Each row below holds a small network's activations on one input, seen along a few directions.
Each table varies a few parts of the input and shows all the possible inputs, shuffled.
A made-up example of a description, with smaller parts first: one of 3 separate values, together with either a single point or one of 11 places around a ring or (one of 5 places around a ring, together with one of 6 places along a line).
Shared parts are said once, and a part with two or three values counts as separate values.
In the rows, zero is written as 128.

Other details of the inputs vary at random and push rows far along two fixed directions, the same in every table; ignore that.

Rows:
row 1: [114  85 119 125 101 149 127 109 120 131 142  91 134 101]
row 2: [ 90  59 107 121  82 132 189  43 139 169 186  40 152  82]
row 3: [129 124 125 139 195 140  41 152  74 142 165 173  85 139]
row 4: [125 119 135 128 140 131 108 119 106 125 138 134 132 100]
row 5: [151 171 131 127 155 122 111 168 136  96  88 178 111 155]
row 6: [120 110 117 137 195 127  82  93  79 176 206 121 101 111]
row 7: [160 208 132 121 105 122 154 200 132  77  38 158 120 187]
row 8: [123 135 122 116  55 144 219 115 155  93  72 101 156 130]
row 9: [144 143 126 108  65 103 225 110 174 121  89  83 162 143]
row 10: [137 149 124 112  60 112 211 125 181 117  98  59 155 150]
row 11: [108  85 131 125  96 129 130 101 142 140 148 111 152  95]
row 12: [108  65 118 137 176 143  46 105  98 154 199 129 111  93]
row 13: [125 131 131 116  47 131 208 119 180 103  75 112 164 125]
row 14: [166 234 145 122 132  84 175 200 160 114  46 139 136 179]
row 15: [135 127 131 135 215 128  35 142 100 132 162 189  93 122]
row 16: [ 86  26 115 127  67 160 147  67 153 152 184  55 157  80]
row 17: [116 111 115 122 104 117 161  98 145 158 160  80 140 122]
row 18: [142 182 143 135 146 115 124 167 121 109  88 190 118 148]
row 19: [148 167 141 131 169 122  90 168 133 115 113 192 110 157]
row 20: [107  68 130 132 173 136  54 100 114 159 202 141 120  94]
row 21: [102  73 119 139 169 153  62 105 108 161 201 150 105 126]
row 22: [118 118 126 136 132 144 114 134  97 129 144 134 118 127]
row 23: [107  77 113 129 181 156  74  89  94 152 183 154 100 107]
row 24: [133 122 133 130 198 128  40 133  84 138 160 170 101 111]
row 25: [137 165 146 143 154 112  85 178  99 123 120 169 119 138]
row 26: [109  82 110 123 118 151 136  95 142 123 142 118 126 120]
row 27: [159 209 150 131  88 100 146 215 148  90  47 152 146 171]
row 28: [123 127 126 116  50 141 205 122 185  96  80 100 159 146]
row 29: [121 101 121 132 210 130  79  82 100 181 186 116 100  98]
row 30: [105  85 124 135  82 141 135 115 137 144 152  98 148 107]
row 31: [121 143 132 148 206 130  55 146  82 146 160 209  91 144]
row 32: [124 136 139 117  50 123 210 119 166  97  73 105 166 109]
row 33: [112  79 116 130 100 147 124 113 134 128 146  89 136 108]
row 34: [102  66 108 138 177 155  59 100 100 152 196 145  96 120]
row 35: [139 138 119 124 147 119 124 112 113 144 143 100 112 133]
row 36: [ 94  48 115 116 104 140 180  41 172 172 179  37 154  79]
row 37: [101  82 128 150 165 140  62 115  83 166 200 142 112  99]
row 38: [110  53 109 114  93 139 199  20 136 158 173  48 154  78]
row 39: [152 208 139 129  95 114 163 193 155  88  45 171 137 186]
row 40: [148 177 147 129 141 109 108 175 133 113  95 183 127 145]
row 41: [158 205 143 131  91 116 146 215 151  82  53 150 131 194]
row 42: [132 173 135 144 153 123 101 176 101 120 112 185 108 165]
row 43: [162 192 128 134 177 100  95 172 117 124 117 143  97 178]
row 44: [130 118 131 136 193 133  37 142  79 143 166 160 101 114]
row 45: [160 202 134 129 103 117 140 214 141  74  47 149 121 191]
row 46: [138 133 128 124 142 105 153 103 120 147 140 123 129 131]
row 47: [150 176 144 131 175 120  93 163 101 111 107 186 112 131]
row 48: [153 176 134 122 153 125 117 163 122 100  82 179 111 147]
row 49: [103  89 122 134  81 144 140 113 137 140 149 105 142 121]
row 50: [132 157 135 142 236 103  69 140  88 176 168 167  95 129]
row 51: [108  76 127 126  95 140 127 107 146 136 155  92 149 102]
row 52: [164 217 144 123 114 116 169 186 136  75  35 173 131 162]
row 53: [135 132 129 105  57 133 202 116 167  86  64  93 159 109]
row 54: [133 127 128 111  53 126 189 127 174  83  71  81 165 119]
row 55: [ 80  35 105 123  74 170 175  47 127 144 173  70 148  81]
row 56: [158 148 126 136 226 106  58 130  97 149 164 169  85 155]
row 57: [116 132 129 127  35 133 208 137 152 101  83  90 158 135]
row 58: [ 78  36 108 128  58 162 168  55 151 153 173  75 155  93]
row 59: [124 135 140 118  45 118 202 126 160  96  74  94 170 111]
row 60: [148 139 129 107  69 108 220 110 183 113  90  76 157 149]
row 61: [ 94  56 112 120 107 145 192  27 143 171 172  35 154  61]
row 62: [159 152 128 130 223 109  65 123  84 154 159 168  86 146]
row 63: [164 216 149 130 106 110 146 206 123  78  45 149 138 160]
row 64: [148 165 146 129 167 116  85 170 132 115 115 183 116 146]
row 65: [108  84 125 145 178 149  55 113  72 160 199 140 108  95]
row 66: [159 190 135 136 202 103  95 164 127 133 109 148 100 159]
Description of these inputs: one of 6 places around a ring, together with either one of 3 separate values or one of 8 places around a ring.
The inputs of row 12 and row 51 match in every part but the place on the ring of 6. If row 45 is changed in the same way as row 12 into row 51, which row does it become? -> row 41
The inputs of row 17 and row 43 match in every part but the place on the ring of 6. If row 39 is changed in the same way as row 17 into row 43, which row does it become? -> row 26
Which other rows does row 56 become when the choice among 3 separate values takes its other values? List them by row number. -> row 43, row 66
Which other rows does row 32 become when the place on the ring of 8 takes its other values? List them by row number. -> row 18, row 25, row 31, row 37, row 42, row 57, row 59
Which other rows does row 14 become when the choice among 3 separate values takes its other values? List them by row number. -> row 9, row 17

Rows:
row 67: [100  72 107 116 102 144 186  62 160 122 126 102 143  79]
row 68: [ 96  73 107 141 142 133 115  90 125 161 200  67 121 102]
row 69: [110  92 113 152 172 139  43 146  92 149 170 158 105 122]
row 70: [115 105 124 123  88 134 117 148 141 130 131 115 150 123]
row 71: [115 135 130 140 135 114 162 122 119 151 123 100 137 114]
row 72: [182 213 135 123 161  89 142 180 135  96  49 132 114 175]
row 73: [108  78 122 131  56 130 139 113 149 135 141  94 161 108]
row 74: [125  66 117 114 153 123 115  58 129 171 183  74 135  90]
row 75: [113  63 105 118 140 158 143  45 112 143 178 131 129  86]
row 76: [153 117 115 122 213 121  77  96  76 158 180 131  89 131]
row 77: [126  98 124 127  92 153 156  94 109 104 126 102 150  97]
row 78: [142 148 137 129 146 107 121 131 145 130 127 177 122 157]
row 79: [100  90 130 122  73 126 205  78 152 165 144  48 178  85]
row 80: [111 105 125 126 114 138 155  96 136 110 114 120 135  82]
row 81: [171 216 154 136 134  93 116 207 153 102  72 196 115 211]
row 82: [ 91  28  98 134  93 169 115  73 100 158 200  91 132  90]
row 83: [116 129 113 108  52 138 235  92 181 101  73  92 158 142]
row 84: [144 154 156 134 133 106 100 152 114 104 112 157 139 118]
row 85: [ 90  36 106 118  34 170 192  69 184 141 153  41 158  95]
row 86: [145 155 137 130  73 136 163 168 113  84  75 123 142 145]
row 87: [162 234 144 121 141 113 129 186 113  79  39 191 116 158]
row 88: [174 230 146 122 170 111 126 200 143  92  49 205 107 165]
row 89: [133 144 120 121  43 125 216 130 189 115  99  31 166 131]
row 90: [150 211 133 127 130 117 133 191 138  95  61 173 107 210]
row 91: [113 112 116 123  31 142 213 132 183  93  77  72 156 146]
row 92: [110  79 118 144 158 155  47 128 105 166 187 141 114 105]
row 93: [116 103 146 135 191 132  25 155  83 148 183 167 112 112]
row 94: [170 217 139 128 141 119 139 178 105  76  60 190 121 157]
row 95: [115 101 135  95  34 131 231  90 183  94  82  73 180  80]
row 96: [115  95 140 128  69 125 139 122 137 119 130 101 160 100]
row 97: [120 109 128 129 215 128  60 118 115 163 184 190 105 138]
row 98: [ 99  56 117 132 137 162 111  74 150 167 188 110 121 115]
row 99: [103  57 130 125 132 130 105  57 120 152 191 132 131  55]
row 100: [ 98  81 109 137 159 152  65 111  96 159 192 142  92 130]
row 101: [132 131 116 113  50 141 242  95 169  91  78 100 158 153]
row 102: [144 176 148 144 149  85 125 154 112 159 129 144 133 134]
row 103: [153 204 151 149 200 105  91 186  98 159 118 167 105 147]
row 104: [153 201 141 127  96 105 206 166 115 118  68 115 139 159]
row 105: [ 93  69 105 134 125 154  77 104  94 159 181 122 116 103]
row 106: [100  66 133 122  69 161 153 103 144 129 138  70 155  77]
row 107: [147 177 146 147 192 120  65 184  90  96 101 188 108 136]
row 108: [133 134 118 145 204 122  56 140  70 159 209 140  83 150]
row 109: [131  71 116 119 168 135 111  60 128 173 182  76 120  87]
row 110: [134 174 139 124  73 128 158 178 123  83  54 122 137 147]
row 111: [135 144 141 138 226 136  35 138  89 144 159 201  91 101]
row 112: [106  94 117 134 162 124  84 108 122 170 216  91 130 113]
row 113: [113  84 126 114 190 133  87  91 120 158 181 166 116  91]
row 114: [127 142 139 142 214 135  27 142  56 133 156 190  91 116]
row 115: [103  82 112 136 100 150 160  93 162 129 134 102 138 135]
row 116: [140 142 121 135 129 134 112 167 106 114 129 158  99 174]
row 117: [110 103 115 128 116 138 176  95 162 117 116 120 139 132]
row 118: [153 155 120 124 240 110  42 126  71 160 160 158  73 142]
row 119: [155 203 145 126 128 108 135 199 164  99  69 169 127 202]
row 120: [121 111 126 135 202 146  76 107 125 161 173 174 102 132]
row 121: [127 119 138 128 112 144 133 124 133 110 112 112 145  92]
row 122: [157 197 146 135  98 100 127 207 153  97  79 166 123 193]
row 123: [146 158 127 122  80 134 187 148 151  94  81 129 129 187]
row 124: [103  83 127 133  84 145 144 119 131 114 121  90 146  94]
row 125: [135 124 133 117 133 111 136 107 144 126 128 161 133 110]
row 126: [177 179 137 113  92  80 183 137 163 109  66  92 147 152]
row 127: [161 202 160 121 126 108 122 203 129  79  55 164 143 147]
row 128: [147 209 127 122  97 107 168 180 140 102  77  95 127 178]
row 129: [116 108 123 110  19 136 212 133 194 102  90  69 170 144]
row 130: [ 87  83 122 130 141 135 140  67  93 188 186  85 125  83]
row 131: [141 156 133 152 211  91  28 161  94 164 202 157  97 149]
row 132: [135 165 123 119 165 126 120 131 116 117 103 183 104 134]
What is each input in this table made of? -> one of 6 places along a line, together with either one of 3 separate values or one of 8 places around a ring
The inputs of row 79 and row 71 match in every part but the place on the line of 6. If row 97 is changed in the same way as row 79 into row 71, which row does it become? -> row 117
Start at row 84 and move only the place on the ring of 8, one step at a time. The first step leads to row 99. Which rows follow, in order? -> row 125, row 78, row 81, row 122, row 73, row 96
List by row number the other rows that have the place on the line of 6 in common with row 77. -> row 75, row 76, row 82, row 86, row 94, row 101, row 104, row 108, row 116, row 123
Which other rows does row 107 become when the place on the ring of 8 takes its other values? List them by row number. -> row 67, row 69, row 80, row 91, row 115, row 117, row 124

Rows:
row 133: [122 143 131 129  76 133 170 137 118 103  96 104 149 114]
row 134: [164 195 137 124 155 113 135 154 112 106  73 159 115 138]
row 135: [148 172 142 131 116 126 104 192 111  90  87 155 128 142]
row 136: [116 108 141 124  93 134 150 115 156 116 114 118 157  99]
row 137: [119 121 123 134 152 129 123 110 105 160 164 107 118 136]
row 138: [124 124 142 124  62 134 157 141 149 100  92 113 162 115]
row 139: [148 165 121 120 115 120 170 145 134 113  88  88 124 162]
row 140: [141 173 155 134 130 110 120 180 139 109  86 176 137 135]
row 141: [124 119 117 131 155 135 121 112 108 155 160 101 111 133]
row 142: [116  99 117 136 121 137  91 133 120 145 164 107 122 132]
row 143: [163 194 134 129 152 101 143 158 126 127 101 142 118 176]
row 144: [155 190 134 121 153 120 129 165  99 100  72 144 111 142]
row 145: [112 110 123 132  73 130 142 131 143 132 134  88 145 137]
row 146: [151 168 136 114 115 115 173 125 150  99  71 131 138 122]
row 147: [107 104 112 138 172 167  80 117 106 127 158 222  87 164]
row 148: [141 152 130 121  96 121 153 159 174 113  93 114 141 154]
row 149: [109  73 132 128 127 148 110  93 138 135 155 120 138  79]
row 150: [111  82 115 131 129 151 111  99  92 128 160  99 123  86]
row 151: [101  74 122 135 109 140 103 108 136 159 178 101 136 117]
row 152: [130 116 118 139 166 129  52 154 101 141 166 136 104 148]
row 153: [116 111 127 124  93 127 153 120 171 137 131  99 149 130]
row 154: [118 141 133 139 121 126 123 147  92 126 128 140 129 113]
row 155: [106  95 122 126 139 143 129  82  93 152 160 111 131  84]
row 156: [117  96 123 125 146 134 133  69 106 151 156 120 131  83]
row 157: [113 106 104 118  72 175 185 109 162  87  90 154 126 160]
row 158: [135 138 136 130 199 115  85 110 102 144 150 178 112 110]
row 159: [146 183 151 129 145 101 130 167 140 111  83 182 137 136]
row 160: [106 112 117 133 119 161 136 122 132 113 125 200 107 165]
row 161: [121 119 139 140 160 134  53 150  82 133 162 167 115 114]
row 162: [115  89 116 113  96 132 171  82 178 138 144  80 148 112]
row 163: [158 166 123 116 120 111 174 132 146 112  88  98 122 162]
row 164: [135 121 138 125 142 132 105 138 135 108 114 142 129 113]
row 165: [130 128 114 146 179 129  69 147  87 143 165 126  96 147]
row 166: [123 133 135 134 131 114 117 150 151 147 141 140 129 142]
row 167: [115 123 131 148 156 120  60 158  99 160 178 151 107 145]
row 168: [153 194 136 124 148 122 131 167  99 107  77 151 116 139]
row 169: [143 188 132 146 129 112 124 186 112 119 105 132 119 177]
row 170: [119  99 122 119 101 118 186  77 162 154 153  89 149 117]
row 171: [111  77 130 121  65 152 149 106 147 113 127  90 159  87]
row 172: [126  92 113 106 110 126 176  68 163 134 143  71 135 119]
row 173: [118 135 129 156 170 120  77 153  84 161 177 143 102 146]
row 174: [123 140 133 136 186 124  87 133  70 155 153 167 110 110]
row 175: [107  87 109 142 125 144 117 104 110 153 178  82 121 117]
row 176: [115  72 127 117  70 152 147 105 146 106 123  84 157  90]
row 177: [116  78 114 116 145 131 122  80 153 148 171  99 125 113]
row 178: [114  91 128 125 146 124 134  72 123 155 160 135 138  80]
row 179: [158 195 141 129 150 102 143 160 109 119  80 171 126 139]
row 180: [118  94 119 132 145 124 141  80 121 175 183 104 126 117]
row 181: [133 121 130 118  68 139 152 145 134  85  90  98 150 117]
row 182: [128 136 139 118  96 119 176 115 165 107  87 124 160 109]
row 183: [141 162 133 119 108 107 169 143 175 119  98 123 146 156]
row 184: [132 117 123 131 184 125  61 142 127 146 162 147 104 142]
row 185: [136 130 134 120 155 123 116 121 137 111 111 145 125 111]
row 186: [133 116 120 120 158 122 125  93 138 150 163 118 116 129]
row 187: [155 165 130 114 119 118 173 126 131  96  65 116 129 126]
row 188: [ 99  56  93 114  75 185 180  70 158  98 120 127 127 138]
row 189: [127 137 131 120  93 110 182 126 179 133 114 111 154 139]
row 190: [130 126 125 134 120 131  98 156 137 134 134 124 125 147]
row 191: [100  84 132 126  56 139 157 111 131 123 135  95 160  88]
row 192: [128 142 130 145 187 118  93 139  87 169 172 144 103 148]
row 193: [127 132 128 142 175 140  65 146  69 132 157 155 102 110]
row 194: [152 182 146 124 149 112 123 162 142  98  76 170 127 135]
row 195: [130 148 149 128  72 121 151 167 145 101  83 137 155 126]
row 196: [124  93 112 125 149 134 133  75 123 163 175  93 116 116]
row 197: [142 143 124 124  85 124 140 167 158 106  89 103 140 161]
row 198: [141 133 131 123 204 120  81 108 104 130 141 164  99 110]
row 199: [107  98 130 140 119 128  97 133 131 159 169 124 128 129]
row 200: [162 194 137 123 155  96 140 155 143 124 103 153 122 175]
What is each input in this table made of? -> one of 4 places along a line, together with either a single point or (one of 2 separate values, together with one of 8 places around a ring)
The inputs of row 137 and row 141 match in every part but the place on the line of 4. If row 200 is changed in the same way as row 137 into row 141, which row does it become? -> row 186
The inputs of row 149 and row 140 match in every part but the place on the line of 4. If row 134 is changed in the same way as row 149 into row 140, which row does it become? -> row 179
Start at row 156 and move only the place on the ring of 8, one step at a time. The first step leads to row 155. Which rows follow, in order? -> row 133, row 161, row 138, row 136, row 182, row 158
Which other rows does row 168 become when the choice among 2 separate values takes its other values? List them by row number. -> row 141
Start at row 160 and move only the place on the line of 4, one step at a time. The first step leads to row 147. Which rows follow, in order? -> row 157, row 188
